These are the activations of a small network on made-up records, seen along a few directions, one row for each record.
After each row come some of the record's fields: RAK, PAV, SASI, BOMUG.
A field that a record lacks is written absent.
The largest differences between rows may come from other fields.
In the rows, 500 means zero.
Random noise pushes rows far along 2 fixed directions. That doesn't count. These rows show it; they differ only by the noise:
[483 249 548 538 633 642 672 745 370 701 636 499 695 798 574 248 561 582
 696 698]
[399 623 504 555 595 721 486 373 390 510 490 696 612 495 602 410 517 487
 593 464]
[614 432 588 360 452 447 662 522 538 619 538 475 472 560 484 463 454 567
 458 593]
[753 319 642 233 357 270 771 608 636 684 565 336 378 593 407 502 411 617
 366 671]

[287 701 581 620 511 709 558 292 390 520 386 459 452 205 605 549 628 490
 549 388] => (RAK maf; PAV fupe; SASI kip; BOMUG lig)
[691 604 506 379 523 336 435 510 620 460 497 480 428 488 402 660 417 509
 277 334] => (RAK gazus; PAV pip; SASI teli; BOMUG vule)
[251 623 262 860 677 824 446 431 188 278 558 697 758 786 499 527 789 455
 752 339] => (RAK maf; PAV bara; SASI kip; BOMUG vom)
[475 506 302 614 489 621 262 398 376 314 520 778 691 716 592 455 476 483
 731 413] => (RAK gazus; PAV bara; SASI kip; BOMUG lig)
[357 335 437 682 757 594 570 893 208 559 705 428 703 833 415 453 853 601
 646 636] => (RAK maf; PAV nofo; SASI murar; BOMUG vom)
[354 548 457 479 552 761 332 345 548 438 427 654 536 205 714 285 223 324
 678 390] => (RAK gazus; PAV fupe; SASI absent; BOMUG vule)
[407 675 547 391 391 459 701 126 544 408 389 409 222 178 474 726 587 465
 394 367] => (RAK maf; PAV fupe; SASI kip; BOMUG vom)
[525 642 626 439 495 494 443 403 544 599 519 472 438 384 478 600 395 492
 387 538] => (RAK gazus; PAV fefut; SASI vob; BOMUG lig)
[461 319 391 574 507 654 213 574 541 363 588 745 776 690 686 192 279 464
 777 531] => (RAK gazus; PAV bara; SASI absent; BOMUG lig)
[476 445 477 548 632 475 562 548 420 410 585 419 518 666 402 572 650 570
 500 469] => (RAK maf; PAV nofo; SASI kip; BOMUG vom)
[560 426 409 499 349 518 452 339 563 218 547 639 606 609 451 543 456 473
 561 457] => (RAK maf; PAV bara; SASI absent; BOMUG lig)
[672 377 566 303 421 372 525 564 712 483 448 409 393 456 480 384 227 429
 398 567] => (RAK gazus; PAV nor; SASI absent; BOMUG vom)
[438 441 442 484 466 698 391 363 562 465 521 749 643 481 650 220 275 473
 647 564] => (RAK gazus; PAV fefut; SASI absent; BOMUG lig)
[518 536 490 610 533 370 684 616 460 550 454 334 438 575 381 570 771 585
 412 575] => (RAK maf; PAV nor; SASI murar; BOMUG vom)
[583 597 689 497 458 579 373 468 656 669 440 372 431 117 639 353 223 354
 493 570] => (RAK gazus; PAV fupe; SASI absent; BOMUG lig)
[443 633 501 393 505 603 380 443 664 518 465 632 538 292 533 361 241 438
 508 521] => (RAK gazus; PAV fefut; SASI absent; BOMUG vom)
[428 564 523 424 474 517 614 411 520 592 414 468 433 320 544 466 552 404
 609 510] => (RAK gazus; PAV fupe; SASI kip; BOMUG vom)
[513 257 440 571 473 444 545 703 305 421 682 446 650 889 402 523 699 586
 600 604] => (RAK maf; PAV bara; SASI murar; BOMUG lig)
[537 525 480 445 511 410 577 608 509 546 496 431 445 561 530 508 480 483
 368 508] => (RAK gazus; PAV nor; SASI teli; BOMUG vom)
[748 243 430 407 309 306 665 514 591 452 593 462 475 878 447 492 595 626
 577 642] => (RAK gazus; PAV bara; SASI murar; BOMUG lig)
[364 558 627 431 454 712 512 333 507 561 418 504 402 260 672 405 538 409
 590 483] => (RAK gazus; PAV fupe; SASI murar; BOMUG lig)
[393 471 499 542 709 690 439 618 377 596 556 507 616 626 525 302 455 523
 651 522] => (RAK gazus; PAV fefut; SASI kip; BOMUG vom)
[446 405 399 556 393 544 823 186 356 396 479 546 464 516 527 582 794 504
 652 533] => (RAK maf; PAV fupe; SASI kip; BOMUG lig)
[507 307 545 447 514 508 604 640 496 671 603 480 605 708 552 335 447 606
 568 645] => (RAK gazus; PAV fefut; SASI teli; BOMUG lig)
[606 387 281 627 436 402 639 309 359 297 578 634 554 802 365 666 867 597
 497 487] => (RAK maf; PAV pip; SASI murar; BOMUG lig)
[410 815 411 773 697 524 353 551 356 448 482 538 620 457 404 665 719 559
 406 311] => (RAK maf; PAV pip; SASI teli; BOMUG vom)
[497 397 582 414 515 536 530 591 490 651 558 484 572 601 520 360 419 578
 534 603] => (RAK gazus; PAV fefut; SASI vob; BOMUG lig)
[488 405 457 436 319 456 820 271 402 475 491 411 387 459 464 644 739 520
 530 552] => (RAK maf; PAV fupe; SASI murar; BOMUG rano)
[558 455 361 540 517 555 403 615 464 484 554 513 632 764 446 476 456 484
 627 421] => (RAK gazus; PAV bara; SASI kip; BOMUG vom)
[482 199 384 575 533 657 616 523 438 543 509 558 649 844 613 310 616 564
 752 672] => (RAK gazus; PAV nor; SASI kip; BOMUG lig)
[673 713 610 402 527 204 326 607 684 573 512 374 370 348 304 767 415 471
 176 432] => (RAK gazus; PAV pip; SASI vob; BOMUG vom)
[739 320 504 339 379 216 759 596 612 591 533 301 447 691 342 513 589 516
 486 653] => (RAK gazus; PAV nofo; SASI murar; BOMUG vom)
[593 294 418 399 356 485 388 460 629 416 466 628 545 536 607 348 228 460
 559 597] => (RAK gazus; PAV nor; SASI absent; BOMUG lig)
[435 610 430 553 546 521 367 539 509 450 524 565 586 644 487 493 591 508
 596 454] => (RAK gazus; PAV bara; SASI murar; BOMUG vom)
[610 800 529 420 477 306 439 375 605 493 351 447 284 226 386 816 417 418
 282 447] => (RAK gazus; PAV nor; SASI kip; BOMUG vule)
[279 381 478 660 672 695 597 585 254 547 625 552 728 732 525 399 688 624
 654 595] => (RAK maf; PAV fefut; SASI vob; BOMUG lig)
[429 477 621 377 555 595 653 566 558 711 438 387 379 315 558 428 541 476
 592 584] => (RAK gazus; PAV fupe; SASI kip; BOMUG vom)
[534 499 504 608 550 379 680 667 413 554 568 313 512 643 429 486 635 562
 459 505] => (RAK maf; PAV nofo; SASI teli; BOMUG vom)
[661 482 513 390 309 413 596 386 567 398 510 502 444 655 462 557 564 513
 509 518] => (RAK gazus; PAV bara; SASI murar; BOMUG lig)
[584 322 514 441 477 371 636 794 621 472 644 366 550 687 373 497 504 592
 506 653] => (RAK maf; PAV bara; SASI absent; BOMUG vom)
[626 625 589 430 482 362 370 583 593 512 569 302 345 506 347 683 418 487
 343 485] => (RAK gazus; PAV bara; SASI murar; BOMUG vom)

Which values does each new row have?
[666 549 593 188 234 288 475 272 746 470 365 416 218 325 427 668 353 512
 214 488] => (RAK gazus; PAV nor; SASI murar; BOMUG lig)
[417 420 386 554 420 674 620 163 469 491 462 667 496 499 674 381 695 451
 705 508] => (RAK gazus; PAV fupe; SASI murar; BOMUG lig)
[404 423 421 526 410 546 740 255 356 421 493 531 436 460 553 609 735 530
 621 518] => (RAK maf; PAV fupe; SASI kip; BOMUG lig)
[387 755 504 593 506 609 675 378 459 532 427 406 308 259 478 665 802 560
 484 436] => (RAK maf; PAV fupe; SASI murar; BOMUG vom)
[215 706 494 817 699 790 319 452 286 406 376 648 689 481 638 409 614 481
 646 368] => (RAK maf; PAV nor; SASI kip; BOMUG lig)
[395 433 526 571 571 679 431 511 386 486 456 586 617 615 611 331 574 424
 621 553] => (RAK gazus; PAV nor; SASI murar; BOMUG lig)
[502 397 475 382 319 449 734 440 594 497 542 388 355 355 465 510 463 445
 435 546] => (RAK maf; PAV fupe; SASI absent; BOMUG vom)
[581 733 502 348 399 324 474 365 622 443 379 478 295 313 484 670 364 433
 211 360] => (RAK gazus; PAV nor; SASI teli; BOMUG vom)
[412 406 532 479 446 545 698 400 355 491 532 452 410 430 518 577 744 509
 518 546] => (RAK maf; PAV fupe; SASI murar; BOMUG lig)
[514 292 429 552 495 640 316 567 583 374 574 702 717 709 657 199 333 491
 762 563] => (RAK gazus; PAV bara; SASI absent; BOMUG lig)
[238 629 374 687 724 882 210 541 409 416 433 805 756 430 692 284 419 344
 716 455] => (RAK gazus; PAV nor; SASI absent; BOMUG vom)
[517 719 490 399 499 481 510 334 534 507 407 573 407 365 395 584 488 499
 465 464] => (RAK gazus; PAV fefut; SASI kip; BOMUG vom)
[639 403 391 458 475 330 446 448 610 307 554 545 472 565 351 558 433 540
 369 449] => (RAK maf; PAV pip; SASI absent; BOMUG vom)
[550 418 587 317 366 449 665 380 669 636 495 427 373 377 599 509 486 516
 435 523] => (RAK gazus; PAV fupe; SASI teli; BOMUG lig)
[315 813 236 793 684 630 305 218 297 204 433 827 650 499 412 707 801 478
 561 239] => (RAK maf; PAV pip; SASI kip; BOMUG vom)
[420 327 465 533 615 610 422 709 549 534 498 586 641 596 599 234 383 462
 669 657] => (RAK gazus; PAV nor; SASI absent; BOMUG vom)
[620 509 521 390 306 223 533 430 508 313 546 429 383 581 333 749 593 587
 325 473] => (RAK maf; PAV bara; SASI murar; BOMUG lig)
[439 652 460 586 585 620 459 456 476 392 524 520 485 360 543 432 446 513
 476 430] => (RAK maf; PAV nofo; SASI absent; BOMUG vom)
[401 391 393 625 635 566 766 587 304 552 588 466 594 743 364 508 802 627
 668 648] => (RAK maf; PAV fefut; SASI kip; BOMUG vom)
[597 415 723 311 493 281 657 749 728 869 573  87 314 360 418 599 452 533
 338 690] => (RAK gazus; PAV fupe; SASI vob; BOMUG vom)
